A small network was shown many inputs. Here are its activations along a few directions, one row for each input.
In each table, some parts of the input vary, and every possible input appears once, in random order.
A made-up example of a description, with smaller parts first: ring(5) and (point or (values(2) and line(4)) or line(11)).
Shared parts are said once, and a part with two or three values counts as separate values.

Other details of the inputs vary at random and push rows far along three fixed directions, the same in every table; ignore that.

Table:
row 1: [-24   3   0 -21   7 -50 -11   6  -1   3 -41  24 -16]
row 2: [-48  34  29  15  26  -1  18 -17  15  30 -25   7  31]
row 3: [  4  10  40  47 -36  30 -59   9 -37  57  12  43 -39]
row 4: [ 35  36  32  32  -8  57 -15 -22 -29   8  58  -4  15]
row 5: [-52  -1 -25  -2   7 -56  16  16  19   7 -48   7  14]
row 6: [-52  38  35  35  29 -31   6 -27  35  54 -25  27  25]
row 7: [ 15   8 -13  -9  11   2  26 -19  29 -38  12 -30  45]
row 8: [-54  11 -15   1   9 -40   4   2  28  12 -59  28   9]
row 9: [  0  10  16   7 -12  -1 -20  11 -56  39  10  37 -24]
row 10: [-15   6 -23  -6  22 -16  30   1  21 -13  -4 -18  24]
row 11: [ 37 -22 -19 -26  -4  -6  11  -4 -11 -28  24 -14  11]
row 12: [ 40 -23  -4 -22  16  15  30 -10   2 -29  18 -28  10]
row 13: [  6   1   2 -15  34 -21  31 -29  26 -11  -5  -4  39]
row 14: [ 49 -37 -51 -16 -58  24 -30  29 -36 -50  31 -11 -36]
row 15: [-27  30  55  48   7  12 -14 -14  -8  70  -1  24  -7]
row 16: [ 21  41  16   6  33  33  21 -47  40   8  41 -27  46]
row 17: [ -7 -27 -35  -9 -37 -28 -15  35 -16  -8  -4   7 -36]
row 18: [ 54 -12   6 -30  -5  34  -8  -5 -28 -34  48 -33 -17]
row 19: [ 61   5  53  17 -16  43 -51 -11 -44  11  49   6 -22]
row 20: [-16  -2 -12 -34  -1 -51  -7  14  -3  -6 -31   8 -13]
row 21: [ -4 -31 -31 -13 -29  -2 -10  35  -9  -8 -22   4 -48]
row 22: [-25   8 -10   6  37 -30  36 -20  49 -13 -22 -13  45]
row 23: [ 19 -14 -16  -9  14  21  31  -7  15 -35  27 -45  23]
row 24: [-19 -18 -23 -13 -25  -2 -12  29 -15   8 -14   8 -39]
row 25: [ 24   8  33  20  27  27  15 -36  43  -1  37 -26  39]
row 26: [ 24  -6 -25 -14   5  11  21  -3  17 -29  36 -32   7]
row 27: [-20  31  65  34   5  15 -24 -15 -53  83   7  43  -8]
row 28: [-51  21  -2   4  28 -40  27 -12  42   0 -51  14  39]
row 29: [-50  30  -7   0  15 -21   7   0  17  26 -39  22  12]
row 30: [-32 -25 -34 -12 -23 -16  -8  40  -9  -6 -52  18 -40]
row 31: [ -8 -20  -6  13  -4 -10  -4  20   2  -4 -16   5  -4]
row 32: [ 37 -18 -31 -12 -31  13 -14   8  -4 -26  31 -16 -15]
row 33: [ 11  29  51  32  17  44   4 -40   5  36  52 -16  22]
row 34: [ 14 -20 -21 -14  -1  14  24   8  11 -46  -5 -26   4]
row 35: [-53 -16 -23  -8  -8 -38  -7  33  16   4 -71  32 -16]
row 36: [ 31   2  27  35  -5  46  -9  -9 -21   9  37 -15  -1]
row 37: [ 18  19  28 -22  52   5  34 -40  42 -15   4 -38  37]
row 38: [ 24 -36 -28 -12 -22  11  -2  26  -2 -53   1 -12  -9]
row 39: [ -4 -17 -28 -35 -34 -33 -35  53 -57  -6 -20  27 -70]
row 40: [ 25 -17 -37 -22   4   0  19 -10  43 -48  12 -29  14]
row 41: [-15  27  44  42 -28  43 -49  -1 -54  63  12  38 -29]
row 42: [ 29 -44 -14 -18 -18  -5  -7  24 -26 -22   0   7 -22]
Description of these inputs: ring(6) and (values(2) or ring(5)).
The inputs of row 5 and row 31 match in every part but the ring(6) part. If row 14 is changed in the same way as row 5 into row 31, which row does it become? -> row 35
The inputs of row 18 and row 19 match in every part but the ring(6) part. If row 24 is changed in the same way as row 18 into row 19, which row does it become? -> row 3
Which other rows agree with row 8 in the ring(6) part? List them by row number. -> row 1, row 6, row 13, row 22, row 28, row 40
Which other rows agree with row 9 in the ring(6) part? List them by row number. -> row 4, row 10, row 16, row 26, row 29, row 39

Table:
row 43: [ 25  15 -21   7  -2  30   9 -18  18 -20  47 -27  19]
row 44: [ 29 -19  -7  -8  12  45  29  -7  16 -45  25 -47  22]
row 45: [ -7  10  10  18   2 -14  -2   1 -21  27   8  23   4]
row 46: [ 14  26  34   6 -16  -8 -44 -12 -43  37  12  36 -15]
row 47: [-57 -29 -12  -8   4 -62   5  33   9  20 -81  39 -22]
row 48: [  1  19   2 -42  48 -10  45 -29  27  -8   3 -36  34]
row 49: [ -1 -22 -42  -9 -34 -19 -15  28 -16 -30 -17  14 -11]
row 50: [ 24 -35 -32  -3 -38  24 -21  25   3 -27   5  -4 -39]
row 51: [-23  -7 -22   7 -20 -17 -16  21  19  -8 -24   6 -21]
row 52: [-18  34  20  33  -1  32  -2 -17   2  40  23  -3   5]
row 53: [ 27 -11  -3   2  -7  55   6  -1  17 -22  40 -39  -4]
row 54: [ 19  41  33  -1  15   7 -11 -26 -28  30  32  10   6]
row 55: [-12  37  13  28  12  11   4 -17  -4  18  11   9  32]
row 56: [ 12 -34 -18  -8  -9 -25   1  19   2 -31  -7  -6 -11]
row 57: [-14   9 -10  26 -43  -3 -47  13 -19  26   0  34 -26]
row 58: [-26  35  27  26  21  19  20 -25   3  30   0  -3  33]
row 59: [ 40 -25 -23 -15  -2  -9  11  -9  10 -41  26 -18  22]
row 60: [ -7   9  33  32 -10  14 -15   3 -47  52  17  21 -15]
row 61: [ 14 -43  -5  -4 -18  12  -5  34 -31  -9   7  -4 -34]
row 62: [  5  24  35  36   4  20 -12 -22   4   9   8   4  22]
row 63: [-31  -5 -14 -17  43 -23  49 -16  73 -27 -57 -14  49]
row 64: [-42  28  23 -22  45 -59  16 -19  37  18 -53  11  20]
row 65: [-19 -26 -13 -44   0 -27   0  37 -22  -2 -36   6 -45]
row 66: [ 46 -29  -9 -41  -4   8  -6   3  -9 -37  10 -13 -24]
What do these inputs look like to the network? -> line(4) and ring(6)
The inputs of row 47 and row 50 match in every part but the line(4) part. If row 56 is changed in the same way as row 47 into row 50, which row does it become? -> row 51
Which other rows does row 59 become when the line(4) part takes its other values? List them by row number. -> row 46, row 49, row 57

Table:
row 67: [-18  -6   1  -7 -15 -11 -11  27 -29  23 -18  14 -42]
row 68: [ 38 -15 -14  -1  -1  45  15  -8  17 -49  33 -35  11]
row 69: [  5 -19 -29 -26   0 -31   1  15   6 -30 -21   3 -18]
row 70: [ 49  10  37  10   2  39 -17 -35 -11   3  60 -20   9]
row 71: [-24  41  36  10  36 -11  16 -24  12  30  -7   9  37]
row 72: [  9  -6   3  -7 -17   9 -15   4 -34  10  16   2 -16]
row 73: [ 34  12  24  30   6  53   2 -30  10   8  59 -21  13]
row 74: [-24  15  16  35   1  -5 -11   2  -3  34  -4  16   2]
row 75: [-41 -46 -59 -14 -36 -48 -11  64 -18  -1 -51  26 -47]
row 76: [ 34 -18 -21   8 -53  27 -37  22 -34 -31  30  -4 -36]
row 77: [-19  10  21   5   5 -22  -9   1  -7  28 -22  31   4]
row 78: [ 35   8 -15 -24  27  10  29 -25  26 -44  27 -37  27]
row 79: [ 24 -11  -4 -15   2  16  11   6 -10 -22  17 -27 -10]
row 80: [ -8   1  19  -7  31  -8  26 -19  27   4 -22  -9  27]
row 81: [-20  -9 -11  18  -8  -9  -3  16  -6  13 -14  15  -2]
row 82: [ 17 -10   9   0 -25   2 -32  15 -34  16  12  24 -27]
row 83: [  2  22   0 -14  32  -4  25 -30  24   3   2 -10  32]
row 84: [ -1  12  23  31  -9  40 -14  -8 -10  21  10  14  -2]
row 85: [ 40  32  46  15  32  45  15 -54   4  -2  59 -34  51]
row 86: [-36  55  57  29  48 -19   6 -49  25  62 -30  35  45]
row 87: [ -2   2  30  18 -20   0 -39   7 -40  29   6  25 -30]
row 88: [ -4  -4   4  20 -29  29 -25  14 -23  21   4  20 -30]
row 89: [-10 -19  -1 -15   0 -18   2  13  -1   8 -28   7 -16]
row 90: [ -7  19  14  29   2   3   3 -21  11  18   4   8  30]
row 91: [ 27   6  34  10   1  23 -17 -26 -14  17  33  -2   9]
row 92: [ 12 -24 -10  19 -30  27 -15  20 -30   1  17  11 -28]
row 93: [-40  13 -13 -13  19 -45  14   8   4   6 -48  21   1]
row 94: [-36   4 -25  -4  17 -43  30  -1  47 -14 -34  -8  27]
row 95: [  7  14  15  27   6  17  -2 -15  10  20  27  -8  15]
row 96: [ 14 -20   7  -3  -8   2  -8  15 -21  -7  -6   0 -22]
row 97: [-26   6  -6   3  -3  -5  -9  15   8   3 -25   5  -7]
row 98: [-16  25  13   5  15  -8   3 -15  -6  25 -13  21  12]
row 99: [ 19 -14 -10  -8 -21  -6 -26  11 -27   2   0  21 -31]
row 100: [-32  22  10  20  -3  -7  -5  -9  11  22 -26  20  18]
row 101: [-48   2 -19 -28  12 -51  16  19   9  15 -48  21   0]
row 102: [-12 -14 -20  -2 -21   7  -8  23  -1  -4  -9   5 -33]
row 103: [ 25 -27 -53 -30   6  -8  43  -8  53 -63  13 -47  37]
row 104: [ 49 -24 -18 -16 -33  27 -17  21 -49 -31  42  -5 -26]
row 105: [ 24 -13   2 -22  20   4  22 -12  28 -22   9 -34  10]
row 106: [ -4  -2 -21 -32  26 -37  21  -8  39 -19 -25  -7  11]
row 107: [  0 -11  15   7 -20  -7 -30  14 -39  11  -4  21 -26]
row 108: [-23 -11 -20  -3 -18  -4 -13  27  -8  -2 -33  15 -16]
row 109: [-27  11   0  20 -20 -11 -19  11  -8  10 -25  23  -7]
row 110: [-29   4 -32 -26  27 -31  44 -18  73 -29 -36 -25  50]
row 111: [-32   9   3 -16  35 -25  38  -4  24   1 -38 -11  21]
row 112: [ 31 -11  18   1  -1  20  -6  -2 -11  -8  19 -16 -13]
row 113: [-21 -18 -49 -40  36 -20  62  -1  81 -63 -32 -45  33]
row 114: [-29  -4 -13  21 -28 -27 -17  27 -19  12 -27  29 -20]
row 115: [-12  19  34  15  12  10   2  -9 -18  38  -8  12   3]
row 116: [-44  39  41  14  21 -18  -5 -20  -3  59 -15  21   9]
row 117: [ 37  34  38  11  26  36  10 -40   6   1  57 -24  38]
row 118: [ 22 -29 -41 -50  16  -5  43  -5  22 -64   8 -46  26]
row 119: [ 16   6  15  23   9  38  11 -24  16  11  36 -13  19]
row 120: [  5 -16 -14 -24   2 -25   3  15   7 -24  -8  -2  -7]
row 121: [ 19 -17  10  -1 -18   8 -21   2 -32  -1  13   8 -15]
row 122: [ 18   1  16   2 -12   0 -26   4 -20  14  19  14 -20]
row 123: [-53  17   0  14  38 -38  32  -7  45  17 -43   3  42]
row 124: [ 34 -34 -38 -50  10   9  42   3  20 -56  12 -51   8]
row 125: [-18 -10 -24 -13 -11  -4  -6  19   8  -5 -25   3  -8]
row 126: [-11  28  25  22   2  22 -19 -12   6  32   6   5   4]
row 127: [-28  11  20  36   2   5  -3   1  -4  32 -10  21  -1]
row 128: [ 58 -33 -47 -19 -45  30 -15  16  -8 -64  45 -35 -24]
row 129: [-16 -22 -20  12 -24  -3 -10  33 -16   0  -9  13 -38]
row 130: [ 32 -14 -21 -26 -16   8  -3  14 -18 -27  32 -15 -19]
row 131: [ -9  37  46  29  19  -6 -17 -26  -8  43  -9  32  11]
row 132: [-12  16   5  23 -10  -8  -8  -6   6  23   4   9   2]
row 133: [ 40  18  20  17  11  56   0 -30  14 -21  45 -32  34]
row 134: [ 41   6   3   4 -21  28 -28  -2 -41   4  44   4 -30]
row 135: [-27 -40 -52 -42 -28 -46  -4  56 -29 -30 -37   6 -51]
row 136: [  3 -17  -9 -15  -7 -22  -5  20  -9 -18 -12  10 -11]
The inputs of row 90 and row 114 match in every part but one. If row 104 is changed in the same way as row 90 into row 114, which row does it become? -> row 71
The inputs of row 122 and row 82 match in every part but one. If row 102 is changed in the same way as row 122 into row 82, which row does it become? -> row 88
What do these inputs look like to the network? -> ring(5) and (ring(6) or (values(2) and line(4)))
Which other rows does row 104 become when the values(2) part takes its other values? List them by row number. -> row 77
Which other rows does row 136 become when the line(4) part takes its other values? List them by row number. -> row 96, row 107, row 131
Start at row 69 and move only the ring(5) part, one step at a time. The first step leads to row 106. Which rows follow, in order? -> row 99, row 86, row 131
Which other rows does row 133 become when the ring(5) part takes its other values? List them by row number. -> row 97, row 108, row 125, row 126
